Each row below is a small network's average activation on inputs in which a field has the value named, seen along a few directions.
Values that are neighbours, or in one group, have similar rows; names and order tell nothing.
In the rows, 500 means zero.
Random noise pushes rows far along 6 fixed directions. That doesn't count. These rows show it; they differ only by the noise:
| 445 | 425 | 645 | 352 | 201 | 406 | 462 | 388 | 436 | 599 | 342 | 558 | 452 | 634 | 653 | 633 | 594 | 636 | 586 |
| 605 | 570 | 343 | 710 | 689 | 722 | 397 | 512 | 531 | 484 | 600 | 606 | 536 | 428 | 320 | 531 | 633 | 537 | 372 |
| 588 | 602 | 588 | 734 | 908 | 655 | 381 | 844 | 613 | 571 | 673 | 470 | 531 | 140 | 350 | 325 | 536 | 574 | 385 |
| 700 | 410 | 866 | 637 | 355 | 540 | 398 | 521 | 710 | 544 | 506 | 484 | 511 | 271 | 530 | 376 | 581 | 759 | 291 |
| 601 | 597 | 404 | 474 | 560 | 418 | 564 | 274 | 554 | 249 | 576 | 631 | 722 | 619 | 419 | 555 | 545 | 439 | 483 |
| 644 | 648 | 539 | 525 | 601 | 563 | 396 | 595 | 700 | 578 | 625 | 456 | 620 | 386 | 389 | 386 | 530 | 562 | 355 |
| 485 | 587 | 440 | 414 | 546 | 459 | 494 | 479 | 480 | 517 | 511 | 548 | 574 | 579 | 488 | 546 | 531 | 487 | 555 |
| 513 | 438 | 509 | 465 | 511 | 485 | 585 | 472 | 420 | 615 | 457 | 519 | 462 | 538 | 581 | 454 | 436 | 541 | 517 |


Values of Vab:
z9: | 574 | 637 | 616 | 642 | 654 | 590 | 291 | 664 | 654 | 326 | 565 | 527 | 574 | 224 | 366 | 570 | 617 | 598 | 372 |
z6: | 117 | 535 | 579 | 467 | 417 | 307 | 346 | 791 | 414 | 474 | 403 | 462 | 392 | 403 | 655 | 699 | 602 | 514 | 764 |
z3: | 558 | 322 | 264 | 327 | 442 | 540 | 697 | 413 | 302 | 717 | 383 | 445 | 331 | 621 | 686 | 386 | 215 | 438 | 529 |
z4: | 556 | 658 | 481 | 422 | 455 | 460 | 374 | 516 | 685 | 448 | 592 | 335 | 682 | 603 | 372 | 412 | 577 | 397 | 464 |
z5: | 496 | 509 | 557 | 527 | 519 | 383 | 571 | 376 | 544 | 250 | 486 | 439 | 625 | 627 | 434 | 466 | 467 | 422 | 475 |
z2: | 537 | 678 | 285 | 335 | 591 | 464 | 527 | 399 | 518 | 559 | 602 | 485 | 614 | 647 | 448 | 480 | 462 | 394 | 415 |
z7: | 393 | 579 | 411 | 573 | 544 | 546 | 491 | 485 | 498 | 315 | 599 | 650 | 524 | 500 | 335 | 623 | 634 | 336 | 640 |
z8: | 348 | 555 | 406 | 565 | 285 | 641 | 275 | 703 | 537 | 599 | 461 | 375 | 358 | 488 | 478 | 671 | 644 | 466 | 557 |
z1: | 520 | 357 | 835 | 447 | 235 | 400 | 512 | 351 | 631 | 281 | 465 | 512 | 477 | 429 | 486 | 576 | 509 | 541 | 500 |
Vab is arranged as 4 separate groups.
Q: Which other values are in the same group as z8? Give them in the order they are listed.
A: z6
Q: Which other values are in the same group as z3? Give them in the order they are listed.
A: z9, z2
Q: Which other values are in the same group as z4? Give them in the order they are listed.
A: z5

Values of Kel:
e13: | 296 | 612 | 372 | 215 | 223 | 418 | 374 | 429 | 422 | 660 | 402 | 442 | 506 | 820 | 550 | 729 | 619 | 393 | 700 |
e12: | 563 | 604 | 501 | 352 | 721 | 383 | 613 | 546 | 507 | 502 | 569 | 524 | 646 | 475 | 504 | 361 | 361 | 424 | 541 |
e11: | 564 | 318 | 618 | 559 | 498 | 458 | 640 | 401 | 393 | 420 | 420 | 618 | 482 | 429 | 605 | 470 | 439 | 611 | 495 |
e2: | 488 | 572 | 470 | 366 | 426 | 513 | 439 | 557 | 486 | 625 | 486 | 518 | 491 | 497 | 564 | 535 | 510 | 551 | 541 |
e3: | 307 | 588 | 455 | 408 | 457 | 440 | 479 | 599 | 445 | 542 | 451 | 409 | 466 | 623 | 517 | 614 | 500 | 372 | 655 |
e4: | 381 | 475 | 355 | 637 | 587 | 630 | 450 | 537 | 346 | 511 | 472 | 577 | 388 | 584 | 422 | 593 | 623 | 452 | 565 |
e9: | 599 | 487 | 390 | 509 | 396 | 550 | 558 | 376 | 603 | 539 | 536 | 448 | 496 | 530 | 517 | 447 | 399 | 498 | 347 |
e6: | 438 | 625 | 476 | 263 | 628 | 413 | 583 | 640 | 519 | 746 | 543 | 351 | 513 | 571 | 512 | 324 | 356 | 386 | 578 |
e10: | 292 | 556 | 406 | 672 | 695 | 477 | 383 | 581 | 397 |  71 | 545 | 692 | 525 | 401 | 378 | 820 | 739 | 387 | 709 |
e1: | 439 | 421 | 568 | 471 | 550 | 388 | 554 | 423 | 345 | 362 | 415 | 604 | 506 | 584 | 572 | 599 | 555 | 542 | 605 |
e8: | 496 | 735 | 722 | 182 | 142 | 221 | 275 | 485 | 790 | 415 | 502 | 430 | 734 | 537 | 539 | 635 | 622 | 586 | 527 |
e5: | 461 | 565 | 514 | 454 | 474 | 412 | 475 | 574 | 579 | 433 | 523 | 381 | 537 | 496 | 491 | 462 | 456 | 426 | 551 |
e7: | 455 | 676 | 525 | 260 | 233 | 463 | 279 | 417 | 604 | 598 | 452 | 520 | 600 | 696 | 425 | 691 | 713 | 577 | 552 |
Kel is arranged as a ring.
Q: Going along Kel from e6 by way of its neighbour e7, in what order are e13, e4, e10, e5 met?
A: e10, e5, e13, e4
Q: Name the neighbours of e12, in listed order.
A: e11, e1
